Each row below holds a small network's activations on one input, seen along a few directions.
Each table varies a few parts of the input and shows all the possible inputs, shuffled.
Descriptions start from the smaller parts, as in this example, which fits no table here: one of 6 places along a line, together with either a single point or one of 9 places around a ring or (one of 3 separate values, together with one of 8 places around a ring).
Shared parts are said once, and a part with two or three values counts as separate values.
In the rows, 128 means zero.

Other details of the inputs shift rows strongly along two fixed directions, in all tables alike. That doesn't count.

Rows:
x1:  92 183  97  85 178 236  75 143 143 165 141 212 187 113  88  99
x2: 112 162 131 127 132 129 135 111 134  89 141 128 140 147 129 133
x3: 113 156 103  83 173 217  80 146 141 176 137 195 171 100  84  94
x4: 127 130 140 129 125 114 137 123 121 114 131 130 124 139 135 140
x5: 118 150 129 132 122 130 142 116 131 116 136 133 131 144 143 142
x6: 160  76 140 126 123  98 137 137 125 142 124 113 106 112 129 123
x7: 114 145 142 136 124 128 136 118 127 109 137 133 132 146 140 148
x8: 157  78 138 128 118 105 134 141 116 141 115 115 104 111 130 118
x9: 112 152 133 137 129 135 138 121 126 108 143 136 143 147 141 139
x10: 114 152 135 136 129 139 137 120 127 111 144 134 140 144 137 139
x11: 111 158 130 129 135 132 134 111 141  93 147 129 143 145 130 133
x12: 155  88 123 130 120 101 119 134 125 151 111  94 112 113 118 106
x13: 156  75 138 126 125 104 135 139 124 146 123 116 109 112 129 118
x14: 119 146 126 137 119 130 143 120 128 113 133 133 131 145 147 142
x15: 103 160 126 142 124 130 121 118 133 113 127 118 137 147 136 145
x16: 104 163 127 140 122 126 121 117 125 109 121 118 134 147 135 143
x17: 160  84 125 126 116 106 142 140 119 146 115 114 104 110 133 114
x18: 153  89 128 131 121 103 120 138 124 146 110  94 113 109 117 108
x19: 157  80 132 131 121 115 136 143 121 146 126 114 111 109 126 111
x20: 116 145 131 139 125 138 137 124 125 108 140 134 138 144 141 136
x21: 144 108  95  74 172 193  84 154 152 207 127 183 151  78  83  83
x22: 115 154 131 131 134 137 135 121 129 110 146 140 143 144 135 138
x23: 149  93 128 128 122 103 118 141 128 145 108  99 101  98 113 117
x24: 153  86 123 134 120 102 121 133 133 151 116  92 114 116 122 110
x25: 152  90 128 136 125 100 120 133 140 145 116  92  97 106 112 119
x26: 118 157 129 131 121 120 145 115 123 104 132 134 130 148 145 147
x27: 102 163 125 141 125 124 126 113 135 108 128 118 138 142 135 151
x28: 139 108 100  79 170 205  76 163 137 201 125 186 153  74  75  74
x29: 159  82 125 123 122 105 142 137 127 150 122 115 110 111 133 115
x30: 116 156 133 133 129 130 138 121 120 104 140 135 138 145 136 139
x31: 127 132 128 135 117 125 144 123 127 123 129 129 124 137 142 137
x32: 104 165 126 138 123 120 126 113 127 104 122 117 134 142 133 149
x33: 153  93 128 133 124  99 119 134 132 143 111  94  94 105 109 116
x34: 113 143 138 139 122 130 136 122 125 107 134 135 133 148 144 147
x35: 110 150 138 130 129 134 132 118 123 111 133 142 133 144 133 145
x36:  99 167 127 140 125 131 121 119 139 105 129 120 134 140 130 151
x37: 151  87 128 135 120 104 122 137 131 147 115  92 115 111 121 111
x38: 115 154 128 133 120 121 146 116 122 106 131 134 132 150 147 144
x39: 109 149 138 137 124 136 134 121 126 109 134 141 136 146 139 148
x40: 158  82 132 125 126 108 137 142 116 143 124 115 112 109 126 108
x41: 115 157 127 131 123 129 142 114 124 111 131 137 130 146 140 144
x42: 113 158 130 137 116 127 144 116 120 106 130 135 129 149 145 146
x43: 111 148 138 132 126 126 136 120 121 107 132 139 135 147 140 144
x44: 155  80 138 126 119 108 132 141 117 144 116 118 105 110 125 118
Description of these inputs: one of 2 separate values, together with either a single point or one of 6 places along a line or (one of 3 separate values, together with one of 5 places around a ring).
- The inputs of x22 and x30 match in every part but the choice among 2 separate values. If x34 is changed in the same way as x22 into x30, which row does it become? => x8
- Change only the place on the line of 6 in x36. List by row number the other rows that result. => x15, x24, x25, x27, x37

Rows:
x45:  97 179 133 157 114 113 141 103 125  73 138 102 143 167 148 150
x46: 147 105 144 162  91  57 157 116 107  94 110  64  90 140 150 141
x47: 188  24 148 145  99  41 147 143 118 145 100  60  58  92 131 123
x48: 104 169 112 119 142 166 100 125 138 138 125 150 151 136 112 124
x49: 162  77 123  85 155 160 111 153 132 185 131 165 128  82  97  92
x50: 132 131 126 133 129 116 128 126 132 117 134 107 130 127 123 121
x51: 107 146 115 116 151 174  83 139 132 156 117 152 148 110  96 118
x52: 109 160 105 114 151 175  94 130 146 146 135 149 164 128 106 110
x53: 101 172 133 151  96 121 168 114 108  91 128 139 136 170 180 169
x54: 114 150 105 104 149 171  97 130 148 163 123 155 148 114 103 113
x55: 142 127 124 139 105 111 167 126 106 124 129 131 113 144 158 141
x56: 162  78 136 153 100  59 159 121 130 121 124  61  95 127 148 130
x57: 110 155 124  98 153 176 119 131 131 134 143 189 161 130 123 127
x58: 108 145 111 111 152 175  88 136 147 167 122 160 148 110 101 123
x59: 127 133 123 128 131 119 128 122 142 119 134 116 128 129 126 128
x60: 104 163 144 135 125 131 152 111 115  85 147 152 144 167 157 152
x61: 180  43 132 102 140 135 123 160 128 172 135 137 113  81 107  81
x62:  97 164 117 121 147 175  88 132 137 147 123 157 153 130 109 131
x63: 167  64 121  91 159 164 108 159 136 190 132 163 125  78  92  81
x64:  98 183 138 149 115 109 143 104 123  74 131 113 130 163 147 160
x65: 184  35 142 138 109  64 133 152 116 156 100  72  73  85 118 111
x66:  99 179 135 146 115 111 144 101 131  78 131 118 125 162 148 164
x67: 106 161 150 147 117 122 164 111 115  68 155 134 139 172 163 154
- What do these inputs look like to the network? => either one of 2 separate values or one of 6 places around a ring or (one of 3 separate values, together with one of 5 places around a ring)
- Which of the alternatives is x66? => one of 3 separate values, together with one of 5 places around a ring

Rows:
x68: 138 109 121 124 121 124 131 138 122 149 111 125 114 115 127 127
x69:  97 173 116 112 151 177  83 126 142 147 127 174 154 121 110 130
x70: 134 109 136 133 128 112 121 133 129 127 120 103 113 121 113 126
x71: 138 114 133 135 126 106 128 126 133 118 132  99 122 123 124 121
x72: 139 108 129 125 134 114 126 133 133 126 127 103 123 119 112 115
x73:  92 195 130 158 108 122 147  98 121  80 138 127 146 176 167 163
x74:  98 191 131 153 113 117 154  97 130  69 148 118 142 177 160 160
x75: 138 112 125 135 114 113 134 134 121 141 113 121 113 120 139 131
x76: 132 114 141 144 121 103 125 125 129 118 123  99 112 125 126 132
x77: 134 109 132 127 125 114 123 134 125 141 111 116 110 118 118 133
x78: 144 109 119 125 127 118 135 130 135 137 129 112 123 122 126 115
x79: 154  88 139 109 136 136 148 144 113 140 140 156 123 117 130 115
x80: 142 109 118 124 122 124 132 136 124 147 117 118 123 122 128 116
x81: 113 152 120  88 168 211 106 139 135 154 156 221 172 116 112 109
- What do these inputs look like to the network? => one of 2 separate values, together with either a single point or one of 6 places around a ring
- Change only the choice among 2 separate values in x79. List by row number the other rows that result. => x81
